These are the activations of a small neural network, seen along a few directions. Each row is one input.
In each table, some parts of the input vary, and every possible input appears once, in random order.
Descriptions start from the smaller parts, as in this example, which fits no table here: one of 2 separate values, together with either a single point or one of 11 places around a ring or (one of 4 places along a line, together with one of 5 places around a ring).
Shared parts are said once, and a part with two or three values counts as separate values.
In the rows, zero is written as 100.

Other details of the inputs vary at random and push rows far along two fixed directions, the same in every table; ignore that.

A family of inputs:
x1: [90 132 128 97 113 107 96 93 91 97 118 96 83]
x2: [111 60 54 101 59 88 83 77 63 83 64 94 101]
x3: [98 70 105 91 93 84 84 97 105 108 91 102 115]
x4: [89 154 103 103 134 114 121 91 103 91 130 99 59]
x5: [112 49 107 84 80 82 91 107 112 104 90 113 120]
x6: [102 54 98 83 85 86 113 111 113 100 79 114 124]
x7: [87 155 89 150 150 80 84 79 80 84 120 72 46]
x8: [96 91 117 81 80 100 112 117 98 92 105 114 107]
x9: [113 52 108 83 89 87 105 101 113 102 79 115 125]
x10: [71 128 170 81 96 127 109 110 141 112 117 93 97]
x11: [119 112 82 119 113 111 85 110 98 94 71 87 98]
x12: [85 106 138 58 73 128 133 121 131 118 119 114 110]
x13: [93 103 164 62 73 127 116 117 127 105 118 114 112]
x14: [113 79 64 125 132 66 79 77 68 100 89 93 85]
x15: [115 77 94 108 99 122 79 112 106 104 85 93 131]
x16: [77 156 111 118 121 109 121 99 126 107 131 80 59]
x17: [82 127 114 114 105 96 111 108 113 91 114 85 80]
x18: [87 133 160 65 88 135 117 108 141 112 140 106 93]
x19: [81 126 173 81 95 129 116 116 150 105 127 99 87]
x20: [110 91 71 101 105 79 95 99 77 88 110 108 89]
x21: [119 90 83 103 115 85 95 88 74 99 107 110 87]
x22: [100 114 84 120 127 87 104 98 98 99 113 93 64]
x23: [94 109 111 87 113 106 104 83 93 104 105 104 103]
x24: [111 96 60 124 108 62 94 94 54 74 97 98 92]
x25: [99 99 75 107 104 81 98 84 71 108 97 101 101]
x26: [114 52 101 89 89 85 99 105 106 109 87 110 114]
x27: [109 81 88 112 94 123 84 115 108 109 79 100 127]
x28: [120 97 69 131 110 113 82 108 98 92 88 94 100]
x29: [102 164 113 114 131 153 90 101 107 100 131 84 83]
x30: [102 89 89 111 125 81 89 80 91 99 87 97 96]
x31: [77 157 112 117 118 105 112 100 129 99 135 80 59]
x32: [64 129 153 83 84 121 113 107 148 123 119 90 101]
x33: [112 93 103 101 90 128 97 124 123 101 83 97 120]
x34: [114 80 67 130 121 60 85 100 71 73 95 95 78]
x35: [105 79 100 82 94 93 99 92 85 114 94 110 116]
x36: [114 60 53 103 84 64 104 96 62 98 83 110 120]
x37: [95 93 81 118 116 76 98 81 91 100 84 94 101]
x38: [96 60 93 89 77 82 116 107 113 103 76 107 132]
x39: [91 152 74 148 156 82 91 71 82 99 120 72 44]
x40: [127 82 87 87 77 114 92 119 84 101 57 109 137]
x41: [107 102 99 97 84 139 94 115 102 112 91 109 128]
x42: [98 113 130 78 66 158 110 128 132 112 102 113 131]
x43: [99 100 77 106 100 76 88 85 74 101 102 101 102]
x44: [93 86 108 93 80 87 99 99 81 100 89 108 124]
x45: [99 165 65 137 141 83 96 80 74 80 137 83 43]
x46: [115 103 101 89 83 134 100 122 105 100 89 108 123]
x47: [101 72 83 85 77 85 119 100 89 98 84 115 132]
x48: [118 91 84 101 122 88 98 80 77 89 102 112 92]
x49: [95 91 117 75 86 101 94 95 101 110 106 110 116]
x50: [95 68 99 78 75 91 111 94 91 109 77 116 143]
x51: [91 97 79 113 83 106 89 79 101 85 82 75 71]
x52: [93 83 110 87 85 94 105 116 125 102 107 104 102]
Description of these inputs: one of 2 separate values, together with either a single point or one of 5 places along a line or (one of 4 places along a line, together with one of 5 places around a ring).
Changing only the choice among 2 separate values turns x38 into x47. The same change can be made to x6. Which row results? -> x4
Change only the place on the ring of 5 in x16. List by row number the other rows that result. -> x14, x22, x26, x39
Start at x5 and move only the place on the ring of 5, one step at a time. The first step leads to x3. Which rows follow, in order? -> x32, x31, x52
Start at x24 and move only the place on the line of 4, one step at a time. The first step leads to x45. Which rows follow, in order? -> x36, x47

A family of inputs:
x53: [96 84 100 97 91 107 101 100 119 104 95 93 91]
x54: [98 104 99 90 96 115 104 89 96 105 102 108 120]
x55: [90 98 100 100 76 102 102 100 111 92 97 97 101]
x56: [103 103 103 79 85 114 98 91 90 101 95 104 102]
x57: [96 106 87 91 82 109 118 100 102 108 92 98 106]
x58: [114 107 38 148 143 45 74 75 41 66 115 92 64]
x59: [105 94 118 95 102 105 87 96 109 103 90 99 107]
x60: [105 98 105 92 112 110 100 93 107 112 91 106 119]
x61: [96 100 120 100 98 107 93 105 96 101 91 95 114]
x62: [95 102 92 88 76 108 111 100 103 98 91 97 94]
x63: [99 95 109 92 105 96 122 102 99 102 102 110 109]
x64: [96 84 116 95 98 86 97 106 110 107 115 100 101]
x65: [103 89 119 92 102 85 101 103 114 98 102 106 98]
x66: [95 103 114 100 103 109 99 104 94 109 89 104 117]
x67: [132 32 52 121 107 40 70 86 55 84 83 108 97]
x68: [86 169 97 126 139 117 93 81 88 97 132 89 66]
x69: [94 94 112 89 86 90 105 99 101 91 113 109 99]
x70: [102 86 105 90 104 95 111 98 109 113 113 109 104]
x71: [103 92 105 92 105 114 96 91 105 116 101 104 113]
x72: [121 100 100 104 94 123 90 136 107 90 103 104 112]
x73: [98 96 96 100 102 105 112 101 121 110 88 97 111]
x74: [100 98 104 77 85 97 114 100 94 98 106 109 93]
x75: [98 94 110 98 102 109 88 99 103 119 100 102 112]
x76: [93 169 102 120 129 115 88 85 84 97 128 79 60]
x77: [79 157 93 130 121 106 99 91 106 87 126 76 61]
x78: [118 114 38 153 144 65 59 68 36 72 103 86 71]
x79: [89 97 108 108 90 99 104 112 110 98 88 88 107]
x80: [103 87 118 96 94 109 83 94 106 107 100 98 100]
x81: [100 98 110 83 80 91 107 101 93 97 107 107 95]
x82: [94 98 97 103 97 107 119 103 109 103 86 97 110]
x83: [95 92 106 82 90 95 111 98 101 91 111 111 98]
x84: [84 164 92 125 118 107 100 93 99 93 122 73 54]
x85: [98 91 116 93 105 83 100 109 113 102 105 101 107]
x86: [96 102 99 94 71 102 104 102 103 99 92 95 96]
x87: [127 94 98 95 95 132 98 127 108 87 101 109 101]
x88: [98 93 107 103 93 98 98 103 122 100 88 92 100]
x89: [101 97 121 97 95 108 93 98 97 97 89 99 106]
x90: [89 99 104 91 93 90 111 104 98 102 113 113 111]
x91: [91 101 88 98 86 108 115 98 109 102 97 100 112]
x92: [103 87 112 85 106 91 108 101 113 99 101 109 97]
x93: [94 94 104 106 95 95 97 110 122 104 89 87 109]
x94: [89 163 103 114 129 96 103 92 88 91 140 85 50]
x95: [102 102 97 81 91 98 121 100 92 108 109 111 106]
x96: [104 93 111 87 107 111 93 94 109 102 89 103 106]
x97: [97 94 111 93 109 86 107 108 111 109 103 109 110]
x98: [128 33 40 132 97 52 66 87 63 86 66 95 101]
x99: [95 104 102 85 88 92 113 107 90 109 109 110 105]
x100: [100 95 114 89 99 113 99 96 97 96 88 103 106]
x101: [94 157 110 127 148 109 82 87 103 97 120 78 64]
x102: [97 100 111 93 85 109 91 92 97 95 101 103 108]
x103: [121 104 95 103 98 125 97 135 106 98 102 112 116]
x104: [94 93 103 98 90 106 111 104 109 94 84 95 98]
x105: [90 107 91 96 80 103 110 108 101 109 92 98 106]
x106: [93 96 114 96 102 89 114 110 98 103 101 109 109]
x107: [103 105 110 87 80 110 93 94 91 102 97 102 103]
x108: [94 95 110 105 86 101 105 105 111 94 86 93 100]
x109: [98 90 100 96 97 103 104 102 122 100 85 95 99]
x110: [85 103 92 103 84 102 107 106 107 103 96 100 111]
x111: [95 87 109 95 102 89 103 106 107 114 113 108 103]
x112: [99 90 122 94 95 88 108 105 101 92 100 106 98]
x113: [102 87 111 89 100 115 89 92 106 106 99 101 98]
x114: [90 97 94 93 81 106 108 98 110 93 96 98 99]
x115: [93 94 120 96 99 87 107 111 101 95 103 101 106]
x116: [98 109 102 89 88 110 98 100 87 114 97 106 116]
x117: [93 98 99 105 99 98 103 109 120 111 87 96 111]
x118: [91 91 98 106 92 101 99 107 117 116 96 94 104]
x119: [127 40 28 128 107 57 80 85 63 96 68 100 111]
x120: [99 89 115 87 100 94 114 103 100 92 99 108 96]
x121: [127 96 103 101 91 126 91 129 108 86 101 107 102]
x122: [89 100 102 108 94 101 110 111 107 104 85 96 110]
x123: [104 108 98 83 91 116 106 91 90 112 98 107 115]
x124: [96 97 99 87 95 96 119 97 99 102 113 113 111]
x125: [92 150 111 127 139 114 79 85 101 103 130 76 60]
x126: [86 145 100 133 129 105 91 93 115 101 126 70 55]
x127: [101 102 109 94 105 114 107 95 97 107 91 105 118]
x128: [100 100 110 97 109 105 92 102 105 114 90 104 118]
x129: [134 46 42 118 124 44 88 85 57 90 76 114 115]
x130: [100 80 111 86 100 95 104 99 110 103 111 107 90]
x131: [97 99 105 85 90 114 96 90 97 95 100 106 107]
x132: [127 101 90 100 101 131 107 126 106 98 103 112 116]
What do these inputs look like to the network? -> one of 5 places around a ring, together with either a single point or (one of 3 separate values, together with one of 5 places along a line)
Changing only the place on the ring of 5 turns x61 into x89. The same change can be made to x76. Which row results? -> x107
Changing only the place on the ring of 5 turns x101 into x128. The same change can be made to x126. Which row results? -> x118
Change only the choice among 3 separate values in x129. List by row number the other rows that result. -> x60, x73
Change only the place on the ring of 5 in x120. List by row number the other rows that result. -> x63, x106, x112, x115
Change only the choice among 3 separate values in x86. List by row number the other rows that result. -> x81, x107
Start at x105 and move only the place on the line of 5, one step at a time. The first step leads to x110. Which rows follow, in order? -> x122, x117, x118
Start at x94 and move only the place on the line of 5, one step at a time. The first step leads to x58. Which rows follow, in order? -> x115, x85, x64
Change only the place on the ring of 5 in x111. List by row number the other rows that result. -> x64, x67, x70, x130

A family of inputs:
x133: [90 93 121 91 96 95 98 92 105 104 99 99 105]
x134: [105 106 105 91 91 109 107 113 97 100 101 108 113]
x135: [92 141 86 129 149 84 97 74 90 93 118 85 57]
x136: [140 16 24 137 106 32 62 97 40 84 56 106 122]
x137: [96 92 107 99 99 102 101 102 119 113 90 95 109]
x138: [109 99 104 88 89 113 109 111 101 97 102 109 102]
x139: [92 98 104 83 95 99 111 93 100 109 105 107 110]
x140: [101 105 109 89 89 116 96 98 93 105 96 105 110]
x141: [96 100 110 87 92 96 110 106 98 103 112 109 108]
x142: [102 103 104 102 95 115 99 116 110 100 98 103 112]
x143: [97 92 115 97 95 104 89 100 112 108 91 92 108]
x144: [101 99 108 97 93 121 90 102 105 103 92 97 113]
x145: [105 142 83 123 137 92 101 81 83 84 135 93 47]
x146: [93 93 117 95 98 89 107 107 109 101 104 105 106]
x147: [108 94 101 97 94 117 101 114 112 94 99 100 103]
x148: [93 98 113 84 89 101 99 91 94 106 106 106 106]
x149: [104 148 74 138 144 111 89 82 91 93 112 85 64]
x150: [100 105 101 88 94 114 109 101 99 108 94 106 113]
x151: [103 86 109 97 95 102 99 113 121 101 98 100 97]
x152: [76 106 89 99 63 97 117 102 110 98 89 86 98]
x153: [98 85 115 90 96 92 109 106 112 96 103 105 97]
What do these inputs look like to the network? -> either a single point or (one of 4 places along a line, together with one of 5 places around a ring)
Start at x143 and move only the place on the line of 4, one step at a time. The first step leads to x137. Which rows follow, in order? -> x136, x151
